Each row below holds a small network's activations on one input, seen along a few directions.
In each table, some parts of the input vary, and every possible input appears once, in random order.
A made-up example of a description, with smaller parts first: line(4) and (point or line(9) or (values(3) and ring(5))).
Shared parts are said once, and a part with two or three values counts as separate values.
In the rows, 128 means zero.

Other details of the inputs shift rows strongly along two fixed directions, in all tables alike. That doesn't count.

Rows:
row 1: [144  83 131 125 128 134 126 106 162 107 124 138 120 119 128]
row 2: [144  83 127 127 128 133 124 104 165 115 122 141 116 115 129]
row 3: [115 121 171 100 229 145  96 114 126 123 174 164 125 117 111]
row 4: [115 164 130 124 129 125 127 151 101 146 136 125 137 131 133]
row 5: [142  83 131 126 131 134 122 104 164 112 126 141 117 117 129]
row 6: [115 163 129 121 133 127 125 151  99 146 139 126 140 129 134]
row 7: [116 154 138 129 149 126 128 135 103 129 138 121 130 143 115]
row 8: [115 164 128 124 130 125 127 149 103 147 135 125 137 129 133]
row 9: [116 163 120 127 126 124 127 148 104 154 131 126 137 125 135]
row 10: [140 117 107 159  70 115 159 118 131 100  93  89 120 159 115]
row 11: [141  88 138 121 138 136 123 107 159 108 128 143 119 121 126]
row 12: [114 164 125 124 133 125 124 149 103 152 135 128 138 126 135]
row 13: [143 126  89 160  41 112 159 131 133 123  84  91 127 143 134]
row 14: [117 162 125 128 122 123 131 149 104 145 130 122 137 132 133]
row 15: [143  83 130 125 133 135 122 105 163 111 126 141 119 115 129]
Each input here is: values(3) and (point or line(4)).
Changing only the values(3) part turns row 3 into row 7. The same change can be made to row 14. Which row results?
> row 8
Change only the line(4) part in row 14. List by row number the other rows that result.
> row 9, row 11, row 12
Change only the values(3) part in row 2. List by row number the other rows that result.
> row 9, row 13

Rows:
row 16: [133 126 122 148  76 113 148 131 113 109 122  86 129 151 117]
row 17: [137 126  92 144  46 111 145 137 124 131 110  98 133 123 141]
row 18: [144 114  84 156  39 107 149 136 124 122 102  95 132 122 139]
row 19: [133 101 140 108 141 140  98 114 166 130 160 161 129 100 149]
row 20: [160  41 142 144 120 132 135  62 195  76  96 136  80 144 103]
row 21: [128  96 162 118 163 140 108 111 146 101 165 137 121 125 121]
row 22: [131 106 156 127 182 134 110 100 137 119 138 151 100 131 107]
row 23: [120 107 112 142 218 139 105  85 129 135 147 133 131 116  89]
row 24: [143  95 152 105 180 141 120 116 129  89 140 142 133 129 114]
row 25: [133 105 159 101 178 148 118 121 141  90 144 143 129 134 124]
row 26: [103 206 118 102 137 136 128 189  57 175 142 130 165 117 148]
row 27: [139 101 136 125 166 132 109 113 156 144 127 163 104  97 125]
row 28: [101 221 128 123 146 117 120 171  72 203 131 134 135 117 137]
row 29: [116 118 170 120 178 135 117 102 152 123 144 161 105 138 114]
row 30: [138  97 154  96 180 142 125 115 136  88 142 145 131 130 113]
row 31: [131 111 145 117 166 136 108 116 170 151 134 169 106 105 136]
row 32: [ 93 213 123 101 122 134 125 194  77 174 137 132 167 126 159]
row 33: [128 111 165 101 173 147 120 117 148  89 143 147 135 135 125]
row 34: [156  77 103 172  35 107 164 108 146  73  91  77 118 155 109]
row 35: [134 130  95 147  39 112 142 142 133 131 109  98 134 128 150]
row 36: [153 115  88 144  51 124 158 143 117 120  84 101 142 134 146]
row 37: [139 129  95 133  52 129 152 153 130 125  88 104 141 138 155]
row 38: [ 85 218 150 123 138 120 125 175  63 158 173 112 154 145 128]
row 39: [129 114 149 114 157 129 111 111 177 152 129 173 115 110 138]
row 40: [133 124  38 192  77 102 161 100 126 144  81  68 135 125 116]
row 41: [ 85 226 148 125 168 122 123 168  65 176 151 131 124 154 124]
Changing only one part turns row 18 into row 34. The same change can be made to row 32. Which row results?
> row 33
Describe the family of inputs behind these rows.
> values(2) and (point or (values(3) and line(4)))
Change only the line(4) part in row 35. List by row number the other rows that result.
> row 17, row 18, row 19
Change only the values(3) part in row 20. List by row number the other rows that result.
> row 16, row 30

Rows:
row 42: [121 162 104 135 114 131 139 145 101 148 105 123 130 136 139]
row 43: [136 104 111 135 113 123 123 113 162 131 131 125 136 108 140]
row 44: [133 106 145 106 152 136 112 129 118 112 155 140 129 111 129]
row 45: [139 115 138 119 148 128 140 120 135  98 114 128 129 139 113]
row 46: [121 160 127 146  75 107 143 139 122 148 113 113 110 148 129]
row 47: [131 117 148 112 155 133 135 122 137 103 130 132 130 134 122]
row 48: [134 109 119 123 120 144 122 120 156 126 117 142 127 130 145]
row 49: [123 160 126 150  64 110 141 143 132 141 111 110 112 152 136]
row 50: [141 116 144 141 134 121 128 114 142 127 114 139 100 131 113]
row 51: [131 107 115 133 128 128 123 111 153 138 133 132 136 102 133]
row 52: [123 118 153 112 142 139 127 130 150 104 139 134 138 137 132]
row 53: [135 100 137 116 113 134 121 128 128 109 143 133 132 119 134]
row 54: [ 71 200 145 128 244 132  90 130  52 165 200 126 145 140  96]
row 55: [136 102 110 134 153 122 123 113 141 137 124 133 130 100 118]
row 56: [133 102 140 113 115 135 114 133 133 108 150 131 134 120 140]
row 57: [144 106 113 129 134 140 130 115 139 123  97 134 118 127 123]
row 58: [129 112 124 120 136 145 123 117 143 135 120 152 127 125 139]
row 59: [121 168 130 146 102 109 140 144 108 151 117 120 111 142 124]
row 60: [133 110 114 131 149 126 121 114 143 138 135 133 131  99 128]
row 61: [116 170 132 127 103 124 149 151 109 120 120 108 145 151 130]
row 62: [138 144 114 132  95 121 142 157  85 125 122 101 137 136 125]
Describe the family of inputs behind these rows.
> point or (line(4) and values(5))
Change only the values(5) part in row 57. List by row number the other rows that result.
> row 45, row 50, row 55, row 62
